A small network was shown many inputs. Here are its activations along a few directions, one row for each input.
In each table, some parts of the input vary, and every possible input appears once, in random order.
Descriptions start from the smaller parts, as in this example, which fits no table here: one of 2 separate values, together with either a single point or one of 9 places along a line or (one of 6 places along a line, together with one of 8 places around a ring).
Shared parts are said once, and a part with two or three values counts as separate values.
(in the rows, 128 means zero)

Other details of the inputs shift rows strongly along two fixed directions, in all tables alike. That doesn't count.

Rows:
R1: [121  97 135 132 125 132 111 131 139 153 118]
R2: [137 113 129 119 100 141 133 116 124  93 119]
R3: [119 117 119 102 124 133 118 137 150 101 110]
R4: [120  98 135 122 125 136 132  99 135 138 123]
R5: [159 245  97 136 186 104 145 167 124 154 194]
R6: [125 119 113 118 108 138 135 137 137 105  98]
R7: [120 122 130 109 115 127 122 141 137  95 106]
R8: [114  95 139 137 127 134 120 110 135 150 124]
R9: [113  98 140 117 130 126 124 102 134 131 129]
R10: [ 79 192 136 105 105 144 150 131  97 164 203]
R11: [134 113 124 119 105 140 130 144 131  88 115]
R12: [191 172 120 153 180  82 138 104 129  95 116]
R13: [127 109 124 114 124 140 119 149 150 128 107]
R14: [129 118 121 107 113 144 130 106 145 113 109]
R15: [128 101 140 139 114 136 117 154 125 124 118]
R16: [191 144 128 186 177  87 125 132 118 129 134]
R17: [182 147 117 182 180  85 131 126 123 146 119]
R18: [ 75 181 130 113 117 147 133 137 111 182 205]
R19: [126 110 121 124 113 134 129 151 136 125 100]
R20: [124 109 124 112 123 146 131  98 134 119 115]
R21: [122 110 120 121 112 140 140 101 119 116 108]
R22: [ 79 180 122 127 102 151 149 137  98 184 193]
R23: [135 104 132 126 110 137 123 158 129 107 117]
R24: [ 89 187 115 118 103 155 144 171 110 178 175]
R25: [180 148 123 169 196  79 115 126 136 143 130]
R26: [115 102 149 133 120 117 105 136 125 140 118]
R27: [117 109 129 106 128 135 123 102 133 112 120]
R28: [126  95 143 135 111 133 134 108 114 117 133]
R29: [122 113 138 115 119 124 115 154 135 115 108]
R30: [119  93 148 149 115 132 121 119 115 130 133]
R31: [131 105 132 124 109 142 134 108 113  99 125]
R32: [ 74 185 140 120 107 142 136 140  98 175 200]
R33: [122 117 125 102 119 133 122 109 143 106 114]
R34: [128 119 118 116 103 139 139 108 130 110 102]
R35: [195 171  99 154 190  97 139 126 150 103 112]
R36: [116 105 135 121 132 129 105 148 144 138 112]
R37: [118 100 131 131 114 130 141 101 120 134 116]
R38: [121 104 131 127 128 139 114 146 145 144 107]
R39: [116 114 140 113 119 129 127 105 120 106 116]
R40: [181 161 130 170 190  79 121 143 129 128 117]
Each input here is: one of 5 places around a ring, together with one of 8 places around a ring.
Question: The inputs of R33 and R18 match in every part but the place on the ring of 8. If R12 is changed in the same way as R33 into R18, which row does it become?
Answer: R32
Question: Change only the place on the ring of 8 in R22. List by row number the other rows that result.
Answer: R6, R17, R19, R21, R24, R34, R37
Question: Change only the place on the ring of 8 in R35. List by row number the other rows that result.
Answer: R1, R4, R8, R13, R14, R20, R38

Rows:
R41: [107 108 131 109 106 148 125 122 131 127 126]
R42: [133 126 131 138 134 122 126 130 124 128 132]
R43: [104 109 134 111 107 143 125 122 128 126 130]
R44: [133 127 128 136 135 124 130 123 127 137 128]
R45: [133 132 126 134 134 122 127 136 129 129 122]
R46: [106 113 134 116 105 140 129 122 125 129 125]
R47: [132 130 128 137 133 122 129 134 126 130 124]
R48: [133 132 127 135 130 123 133 123 124 123 125]
R49: [136 136 127 126 131 123 128 131 128 118 124]
R50: [136 136 126 124 132 122 128 129 132 119 124]
R51: [134 131 122 129 135 127 132 118 130 128 125]
R52: [132 129 130 139 132 121 129 129 124 132 126]
R53: [134 130 128 132 135 122 125 137 130 125 128]
R54: [134 134 126 131 131 124 134 128 125 121 123]
R55: [137 133 126 126 133 124 130 132 129 116 127]
R56: [140 133 124 128 131 129 131 131 130 118 126]
R57: [136 130 123 135 132 125 128 136 129 130 123]
R58: [132 132 130 130 134 122 128 117 127 125 129]
R59: [104 116 129 108 108 143 126 127 133 128 120]
R60: [105 110 140 119 107 137 121 129 124 136 130]
R61: [109 108 134 122 107 140 126 128 125 137 126]
R62: [131 132 127 131 134 123 133 117 127 128 126]
R63: [136 131 128 130 133 125 132 130 125 116 129]
R64: [133 132 131 132 131 121 129 118 124 123 129]
R65: [105 106 139 119 109 139 122 130 125 134 132]
R66: [108 110 130 114 105 143 129 120 128 130 124]
R67: [136 129 126 132 133 127 131 117 128 126 131]
R68: [134 126 128 133 138 126 126 126 131 134 130]
R69: [138 130 126 135 129 128 132 124 124 120 130]
R70: [136 126 130 140 132 126 127 130 125 130 131]
R71: [139 133 122 127 131 128 131 129 133 120 126]
R72: [131 127 131 137 134 120 129 125 125 135 127]
R73: [131 132 129 130 138 121 121 130 133 131 126]
R74: [129 129 128 132 138 122 127 125 130 136 125]
R75: [137 129 126 134 133 126 126 137 130 127 127]
R76: [131 125 132 134 138 121 126 124 128 133 133]
R77: [105 110 135 113 104 142 126 124 125 125 131]
R78: [133 128 125 133 137 125 128 125 130 137 127]
R79: [138 133 121 129 130 127 132 130 129 121 122]
R80: [133 132 129 130 134 120 122 135 132 128 125]
R81: [106 112 139 120 105 138 120 133 123 132 129]
R82: [136 133 125 124 134 124 130 130 133 118 127]
R83: [104 112 131 105 108 145 123 129 134 123 126]
R84: [138 134 120 127 131 127 132 128 132 123 122]
R85: [136 131 124 135 128 126 134 123 123 124 126]
R86: [136 125 131 138 133 125 128 125 126 133 132]
R87: [136 129 126 138 132 125 129 134 125 130 125]
R88: [130 128 131 135 137 121 129 123 128 137 127]
R89: [102 113 134 107 106 142 121 122 129 127 126]
R90: [109 110 131 117 103 143 129 122 125 129 125]
R91: [134 136 122 126 132 124 132 129 132 122 121]
R92: [132 130 126 126 138 124 129 120 130 123 130]
R93: [135 129 126 132 138 127 125 130 135 132 128]
R94: [135 127 127 140 131 124 129 129 124 132 127]
R95: [131 129 127 130 140 123 124 131 134 130 129]
R96: [130 131 126 131 138 123 126 129 134 134 123]
R97: [131 129 131 131 139 120 122 125 129 134 128]
R98: [135 129 128 133 132 124 130 124 124 118 131]
R99: [131 133 124 128 136 124 131 119 130 127 124]
R100: [110 110 131 115 106 144 121 139 134 131 125]
R101: [133 130 123 132 137 126 127 129 133 134 124]
R102: [139 132 126 132 130 129 133 129 126 119 128]
R103: [131 127 129 131 140 122 125 126 130 133 131]
R104: [132 132 125 132 135 122 127 134 133 131 122]
R105: [135 134 120 127 134 128 131 123 133 126 123]
R106: [134 132 130 132 134 121 123 137 129 127 126]
R107: [137 132 123 127 135 130 129 124 135 123 127]
R108: [133 131 132 135 133 121 124 134 125 127 127]
R109: [137 129 127 134 131 127 132 119 125 124 132]
R110: [135 135 124 128 132 124 132 130 128 121 121]
R111: [ 90 248 111 104 109 155 159 162  93 170 229]
R112: [111 109 135 120 105 144 123 138 127 130 127]
R113: [134 128 130 135 135 123 126 135 126 126 129]
R114: [135 131 122 133 133 125 128 134 133 131 123]
R115: [135 125 130 136 136 125 128 124 128 135 132]
R116: [104 110 140 116 109 138 120 127 127 137 129]
R117: [134 132 130 133 130 122 129 123 123 120 128]
R118: [132 136 126 124 136 124 126 124 133 122 125]
R119: [134 130 127 130 136 122 125 136 133 127 128]
R120: [137 132 123 132 129 127 134 128 125 122 124]
Question: What do these inputs look like to the network?
Answer: one of 2 separate values, together with one of 5 places around a ring, together with one of 8 places around a ring
Question: The inputs of R88 and R62 match in every part but the choice among 2 separate values. If R61 is changed in the same way as R88 into R62, which row does it become?
Answer: R90
Question: The inputs of R51 and R78 match in every part but the choice among 2 separate values. If R85 is changed in the same way as R51 into R78, which row does it become?
Answer: R94
Question: Start at R72 and move only the place on the ring of 5, one step at a time. The first step leads to R60. Which rows follow, in order?
Answer: R65, R86, R61
Question: Change only the choice among 2 separate values in R59. List by row number the other rows that result.
Answer: R96
Question: Start at R55 and move only the place on the ring of 8, one step at a time. The first step leads to R63. Which rows follow, in order?
Answer: R98, R77, R43, R92, R83, R82
